A small network was trained on made-up records. Each row is its average activation on records with the value named, seen along a few directions.
Values that are neighbours, or in one group, have similar rows; names and order tell nothing.
Random noise pushes rows far along 15 fixed directions. That doesn't count. These rows show it; they differ only by the noise:
[  52  -44 -306  -93  266 -275  -71  200  232  273  217   -9   28 -231
  -33 -182  118 -260 -158  -58 -168   46  -80 -453  352]
[ 808  282 -208  202 -419  192  486   73  -42   24  531 -225 -556  -37
  106  -67 -688  -65 -130 -475 -199   35  224 -263  146]
[  -5  303 -439  378   34  -20 -316   86  345  346  279 -144  376  103
 -218 -199  902 -201 -218 -370  169 -469 -104 -408  119]
[  89  -27   -2  243 -194  348  152   39  276  -36  113 -210  -22  145
 -149  137   34  383 -366 -233  -16 -195 -388  -83  -13]
[ -37 -253   18  -61 -115  -36  228  491  450 -230  170 -240  184 -418
  260  -92 -662  -83 -149  -24 -103  570 -181 -370  280]
[-189  100  175  -54 -169 -100  -72  320  241  421  -35 -116 -450  -31
 -153  170 -243    7 -720   92 -368  -63 -149  -15   85]
[  52  578  -29  273   49 -325 -163   82  111  -95  272  219  333 -275
  176    1   77 -172  403 -147   10 -283  522 -147 -211]
[ 560   75 -209 -326  306  122  187 -216 -245 -628 -545   98  291 -445
  399 -165 -422  166  682   81 -246   95  204 -136 -297]
[-231  -53  451   28 -251  -99  131  156 -113  -60  103  -86 -262  -13
  219  101 -456  -63  153   90  -38  376   97  277   13]
[ -59 -168  141  132  -40  -11   45  279  182  -22  299 -126   66 -180
  141  -34 -285  111 -139 -150   16  376  -71 -429  505]
[-486 -698  105 -380  170   77 -266  446  566  170  160  134 -359 -177
 -341  552  360 -646  133 -438 -127 -143 -238  302   67]
[-260  206  319 -145  151  -24 -213  226  356 -253   34  314 -177 -117
  124  376  -92  237 -163  147  126 -238  416  -55 -413]
[ 526  286  -92  123  211 -286  294  -47  227    3  190 -387  -18  -14
 -168 -104 -190  192  168 -173 -177 -240 -389  -31  165]
[ -78 -323 -228 -265  -20  113   22 -268  274  279   31   44 -100 -281
 -316  360  -77   66   64 -326  -19 -125 -484 -351  277]
[  94  -91 -220   30  153  -23   81  158  338  -16  241  243  214 -265
 -453  398 -286  252 -313  128  257 -374 -122 -387 -146]
[ -52 -285  154 -228    0   59  -42 -182 -276  -50 -408  275 -200 -148
  212 -146   22 -122   35 -129 -502  276 -103  365  107]
[-102 -440  -39   34 -146  106  278 -222  -86  122  153  135  -71  -76
  -95  100 -131   59   16 -152 -234  185 -478   90  212]


Field H:
h9: [-201 -352 -153  -25 -278  287  312 -244  323   58  348  255 -172    8
 -131  371 -404  393 -486  -75    9   86 -245 -201   70]
h10: [ 358   89 -236 -122   90   -3 -140  -79   -4 -299 -610  104  737 -523
 -252   46 -420  248  115   -1  111 -140  -14 -312  -45]
h2: [-371   -1   70    7 -188   72  -81 -174  165    9 -199  154  383   -9
  -69  159  245   44   46  -36  -33 -151 -281  250  -72]
h7: [ 326  233 -172 -190  -10 -105 -234 -169 -161    1 -552 -304   -4    9
  177 -407  160 -420  297 -188 -271   87  187  221  141]
h3: [-157 -591   40   70  246  274   56 -193 -291   28  201  256   23   97
 -325  423  100  287  226    0  -21 -100  -96   -2  256]
h5: [ 171 -438  -73 -151  626  -73  -98  173   -7   -6  373   21 -128  225
 -385  136  258   47   10  155  483 -187   69 -191  305]
h6: [ 154  277   10  306 -400  251   50 -306  207  192  341 -193 -289  320
 -183  101  145  208 -133 -576  183 -270 -175    0  104]
h8: [-427 -273  117 -228  -16  229 -144 -376   38 -341   63  542   19  107
  152  105  228  283  -13   66  853  215  229 -216 -216]
h4: [ -75  118   17  153  235 -272    4  848  575  -10  489 -192  183   49
 -138   57   92 -434 -302  171  -96 -183  122  159 -112]
h1: [-252  230  430  462 -374 -170 -114 -183 -345   44 -128 -105  478  197
  164 -311  151  -63  227  -97  -73  294  -72  497  269]
The values of H form a star with 3 arms.
- List every value one step from h8, in the order listed. => h6
- List every value one step from h1, in the order listed. => h5, h4
- List every value one step from h7, in the order listed. => h9

Field S:
s8: [ 290 -271   60  -10  278 -147 -251  -15 -282 -180 -144  601  -35 -177
 -420   93   73 -246   62 -286  -40 -282  277  610 -196]
s2: [ 246 -248  757  -94  156 -521  409  385 -655 -272  101  121 -572  277
  137 -327 -790 -102   11  546  131  753  206  790  185]
s7: [-210  200  451  455 -114   82 -190  677    0 -338 -128 -338  649  323
  219 -179   90   -4 -184  350  155  216  210  245 -114]
s4: [ 211  285  172 -191  507 -313  265  -44  147  241  668  -71 -546   39
  -46  272 -153  356   55    2 -111 -192   39 -473  446]
s9: [  91 -203   61  271 -205  -52  -31 -563  -23 -308  167  547  459 -171
 -171  -26  -35  372 -110 -404  373  -56 -128  220  234]
s1: [ 689  281 -702  479 -479  321  235   86 -188  142  367   68  -37  -61
  -55  -83 -263 -461 -119 -444 -223 -160  624 -300 -101]
s3: [ 282 -347 -225 -230  -49  -46  573  159 -160  -34  306 -341 -247  -65
  217 -100 -603 -407  470  183 -578  409 -136   95  132]
s6: [-665  337  381  120  -85 -384 -123 -177  758  177  -86 -409   64   44
  124   88   78  550 -263   97  120   15 -699 -180   91]
s5: [-181  453   21 -102 -385 -193 -193  497  -77  910 -292 -821 -708  300
 -562   43   23 -636 -451  454  255 -351 -106  285 -351]
The values of S form a ring.
- How many steps from neighbour to neighbour lead from s2 to s3, at the fewest? => 3
- List every value one step from s6, in the order listed. => s8, s5

Field G:
g3: [ -62 -102   25   82 -220  455  105  106  -68  -84 -125 -323   16  222
  135  126   -8   60  225  -79 -183   44  -15   68 -175]
g1: [ 207  -65 -195 -108   11  106  -25   33 -161  124   35 -151 -177  115
   74 -302  102 -175 -275   96   34  162   96 -219  237]
g14: [  13  -25  -51    4   63   53   16 -153  131 -153  -87   40   75   31
   98  -76  177  133  -71  -42 -269 -105 -122  147 -102]
g13: [ 212  -51  212  149  392 -121  113   96  -92 -103  284   99 -330  172
   57    0 -122  363 -141   85 -133   80  112  -79  273]
g4: [  82 -115  144  -67  128  372 -169  -27  -46 -296   63  375 -124 -137
  180  213  145  192   88 -318  -23 -165  352 -170   29]
g15: [  87   58 -216 -120  -57  -10   95 -713   86 -176   -4  245   17   64
  165 -271  211  183  143 -291  205  111 -174  -28  -75]
g5: [-154   69 -162   91  153  -53   20 -134  545 -117  305  354  377 -243
 -202  393  181  229  282 -297   57 -480 -244 -167 -284]
g12: [-311   42  299  183 -307  -85 -212 -209  237 -159 -207  185  382 -335
   88  -29   61  105   57 -433  -80   65 -281  257  131]
g6: [  54 -166 -145   72  271 -123   18   -5  240  -79  129 -107  422 -362
 -233  263 -170   55  520 -141  -53 -173 -277 -205  102]
g7: [  71 -318 -191 -214  116  560   34    3  188 -411  -95  128   29   66
  237  -12  318  108  -47 -115   59   31   42 -120 -146]
g10: [ 184  207    7  254 -454  140  -72  -46 -142 -217 -281  -81  315  -12
 -145 -123  -26 -139  -54 -136  577  -16  123  208 -278]
g8: [-245   -7  300  174  -23  -23   54  -62  -10  -55   69   72  -53   39
  153  187   43   72  256 -123 -465   25  -26  402   19]
g9: [  84   50 -174 -134 -102  236  119 -152  125   -2   -8  -33  -67   -7
  291  -92   89   35  105 -343 -368   25  -93 -113   75]
g2: [ 164  -68 -101   12    4   -2  -27  -66  -37   65  -20  626   82 -252
 -220   77   46 -134 -254 -320 -350 -251  -21  180  -14]
g11: [ 222   11  164 -160  254 -211   51   24  128  -10  110   71 -203  -98
 -302  235 -207  151   38  -43  167 -215  -75   -9  185]
A value of G combines one of 5 hidden first parts with one of 3 second parts; all combinations occur once.
- g5 and g12 share the first part; g5 and g15 share the second. Which value has the first part of g15 and the second part of g12? => g6
- g3 and g8 share the first part; g3 and g9 share the second. Which value has the first part of g9 and the second part of g8? => g7
